A small network was shown many inputs. Here are its activations along a few directions, one row for each input.
Each table varies a few parts of the input and shows all the possible inputs, shuffled.
A made-up example of a description, with smaller parts first: values(2) and (point or line(9) or (line(4) and ring(8))).
Shared parts are said once, and a part with two or three values counts as separate values.

Other details of the inputs shift rows strongly along two fixed directions, in all tables alike. That doesn't count.

A family of inputs:
r1: [ -2  14 -23 -11  12 -19  27  19  10  -3  23]
r2: [-13 -20   6 -21  13   5   6  -9 -16  -1 -10]
r3: [-17 -25  -2 -20  13  14  -1 -11  -6  -8  -4]
r4: [ -5  16 -23 -15  13 -19  25  22   9  -4  22]
r5: [  8   5  14  25 -16  11 -11  -8   2   0  -7]
r6: [ 20  13   0  22 -23   8 -17   7  22  17   3]
r7: [  7   9  19  26 -25  21 -33 -10  14   9 -10]
r8: [ 10  16   8  23 -15  -1 -24   7  22  13   9]
r9: [  3   6   6  20 -17   4 -17 -11   2  10 -12]
r10: [ -3  13 -23 -12  10 -16  23  20  10   0  27]
r11: [-5 36 -7 15  5 -8 -2 18 -8 -2 13]
r12: [ 12  22   9  29 -17  -2 -17  10  14   5   6]
r13: [ 15  21   0  25 -19   1  -7  10  11   5   0]
r14: [ -2 -28  20  -2   9  11  -6 -20 -18 -16 -18]
r15: [  0  -3   4  20 -12  19 -21 -10  15   6  -4]
r16: [  1 -20   1 -12   5   8  11  -6 -15 -10  -9]
r17: [  5  11 -12 -15  15 -30  25  21   7  -2  22]
r18: [  2   9 -10 -18  17 -28  17  21  10  12  22]
r19: [ -5 -24   5 -18   8   5   2 -12  -4  -1  -1]
r20: [ -2  16 -21 -21   2 -25  20  18   2   0  24]
r21: [ -8 -31  18 -11  17  10   0 -20 -23 -21 -24]
r22: [-12 -27   9 -12   7   9   1 -27 -27 -18 -28]
r23: [ 14  13  10  24 -15  -1 -23   4  23  14   8]
r24: [ -6 -27   9  -7  -2  12 -14 -27 -10  -4 -16]
r25: [ 14  24   1  30 -23  -3 -11   0  10   5  -1]
r26: [  9  10 -21 -17   9 -22  31  22   5  -1  20]
r27: [ -4  10 -23 -29   5 -25  13  15  10   9  27]
r28: [  9  23   6  27 -21   2 -11   7  12   7   6]
r29: [-11 -30  20 -12  16  11  -9 -18 -19  -8 -23]
r30: [  0 -22   0 -15   8   8   8  -5 -11   1 -12]
r31: [ 12  22   8  30 -20   2 -16   4  17  19   1]
r32: [  2  14  13  38 -24  26 -27  -7   8  -2 -13]
r33: [ -5 -28  10 -10   4  20   0 -16 -23 -15 -24]
r34: [-17 -27   8 -17   8  10  -5 -25 -25  -6 -26]
r35: [ -6 -23  11  -2  -1  11  -5 -26 -21 -14 -21]
r36: [ 11  17  -4   8  -4 -13  11   9  11   2  12]
r37: [  6   6 -21 -28   6 -14  17  24  13  10  23]
r38: [-10 -20   5 -19  14   2  15 -11 -19 -15 -11]
r39: [ -3  21   9  35   0   8 -16  -5 -14  -6  -6]
r40: [-26 -24 -20 -50  39 -11  32   6 -14  -5   7]
r41: [  4  11 -20 -24   8 -17  22  27   7  12  17]
r42: [ -2   2   4  25  -9  16 -15  -7   8   8 -11]
Description of these inputs: values(2) and (point or (line(4) and values(5))).
The inputs of r26 and r13 match in every part but the values(2) part. If r36 is changed in the same way as r26 into r13, which row does it become? -> r38
The inputs of r42 and r40 match in every part but the values(2) part. If r18 is changed in the same way as r42 into r40, which row does it become? -> r29
Change only the values(5) part in r15. List by row number the other rows that result. -> r6, r19, r23, r24
Change only the values(2) part in r8. List by row number the other rows that result. -> r23
Change only the values(2) part in r28. List by row number the other rows that result. -> r5

A family of inputs:
r43: [ -3 -25 -22 -54  27 -19  42  11  -4  -9  21]
r44: [ -3 -13  15   0  -1   6 -11 -16 -11  -2 -15]
r45: [  6  25  10  48 -30  21 -38  -4  26  14  -1]
r46: [ -1  -6   2 -17  14 -11   5   5   6  11   9]
r47: [-14 -25   2 -31  20  -9  14 -14 -23 -10  -7]
r48: [-22 -31   2 -27  15  12   1 -19 -26 -11 -18]
r49: [  1 -21  19  15   2  23   0 -21 -28 -27 -35]
r50: [ -2  36 -23   5  -8 -18   3  21  19  17  26]
r51: [ -1   6 -14 -26  21 -29  20  20  13   5  35]
r52: [  3  16  13  24  -1   0  -5   2  -9 -10  -7]
r53: [ -6  18  13  47 -11  25 -28 -11  -8  -9 -18]
r54: [ 17  25 -21   1 -16 -21  17  22  18  10  21]
r55: [-3 13 -8  4 -4  3 -9 11 20 19 11]
r56: [ 25  14  -2  13 -23  -3  -3  20  26  16   8]
r57: [  2 -32  15  -3  -6  21  -6 -27 -19 -13 -30]
What is each input in this table made of? -> values(3) and (point or line(4))
The inputs of r45 and r51 match in every part but the values(3) part. If r48 is changed in the same way as r45 into r51, which row does it become? -> r44
Which other rows agree with r57 in the values(3) part? List them by row number. -> r43, r49, r54, r56
